Look-ups in named tables: a row name and a column name give one cell, copied from the table.

som =
,fidubo,tabepip,lozil,pidu,puv
bis,69,-138,638,-244,-636
maz,-30,136,938,-400,-234
mavat,-856,-489,-223,437,365
zaf,142,-79,-460,-341,-193
mek,-257,-26,384,-98,-482
pebomig,-973,-378,-489,224,791
zedo,-848,-613,534,-13,-416

mavat, lozil -> -223
maz, tabepip -> 136
mek, lozil -> 384
zedo, tabepip -> -613
zedo, lozil -> 534
pebomig, lozil -> -489
mek, tabepip -> -26
zedo, pidu -> -13
bis, tabepip -> -138
zedo, fidubo -> -848
maz, lozil -> 938

kurib.tsv
	visosop	butoget	bipo
refoni	0.358	0.399	0.252
rikufut	0.444	0.482	0.296
gemela	0.805	0.306	0.391
vero	0.561	0.136	0.328
nevu	0.446	0.536	0.115
guk	0.511	0.298	0.344
gekom	0.430	0.316	0.243
retir	0.580	0.361	0.152
beg	0.752	0.130	0.299
gusuvi	0.153	0.236	0.307
mepomi	0.381	0.404	0.324
sanud	0.326	0.642	0.041

vero, visosop => 0.561
nevu, butoget => 0.536
sanud, bipo => 0.041
gemela, visosop => 0.805
nevu, visosop => 0.446
guk, visosop => 0.511
beg, bipo => 0.299
beg, visosop => 0.752
vero, bipo => 0.328
mepomi, bipo => 0.324
Which row has the largest bipo? gemela

telufam:
|  | gakulu | dul | lek | zar | dozuk | fatu | noreso | kad | linovod | lam |
|---|---|---|---|---|---|---|---|---|---|---|
| puzolok | -44.367 | -63.118 | -73.422 | 23.073 | -81.910 | -46.352 | -66.884 | -75.595 | 1.843 | -79.200 |
| danaz | -43.007 | -59.783 | -75.011 | 27.101 | -79.386 | -47.129 | -64.546 | -80.861 | -11.007 | -76.447 |
| rol | -43.518 | -64.202 | -73.025 | 15.165 | -85.330 | -47.812 | -70.372 | -70.049 | 11.952 | -80.594 |
| fufid | -41.941 | -56.340 | -74.528 | 30.543 | -75.080 | -45.986 | -59.195 | -85.815 | -22.160 | -71.582 |
| vusut | -47.034 | -68.442 | -56.394 | -21.503 | -85.569 | -48.501 | -73.244 | -39.179 | 46.918 | -80.451 |
| bunifid | -38.699 | -48.193 | -73.714 | 32.592 | -65.727 | -43.608 | -52.492 | -91.238 | -46.151 | -62.466 |
| zado | -45.951 | -68.398 | -62.689 | -10.340 | -87.965 | -48.453 | -74.705 | -46.889 | 39.478 | -82.775 |
| gituz | -45.103 | -66.061 | -69.097 | 7.286 | -86.603 | -48.331 | -71.629 | -63.244 | 23.468 | -81.337 |
| pelima | -46.024 | -68.581 | -52.244 | -34.108 | -83.185 | -47.524 | -73.851 | -28.415 | 50.247 | -80.240 |
| zibel | -45.534 | -69.157 | -64.518 | -1.060 | -86.754 | -49.156 | -73.698 | -55.099 | 32.935 | -83.017 |
| tipezo | -39.951 | -51.384 | -75.691 | 31.484 | -69.717 | -45.014 | -56.799 | -88.860 | -33.684 | -67.522 |

dul of danaz is -59.783
gakulu of zado is -45.951
kad of pelima is -28.415
dul of tipezo is -51.384
dul of rol is -64.202
dozuk of tipezo is -69.717
dul of zado is -68.398
lam of fufid is -71.582
gakulu of danaz is -43.007
kad of puzolok is -75.595
dul of puzolok is -63.118
kad of zado is -46.889
dozuk of bunifid is -65.727
gakulu of fufid is -41.941
kad of gituz is -63.244
zar of bunifid is 32.592
linovod of fufid is -22.160
zar of rol is 15.165
lek of bunifid is -73.714

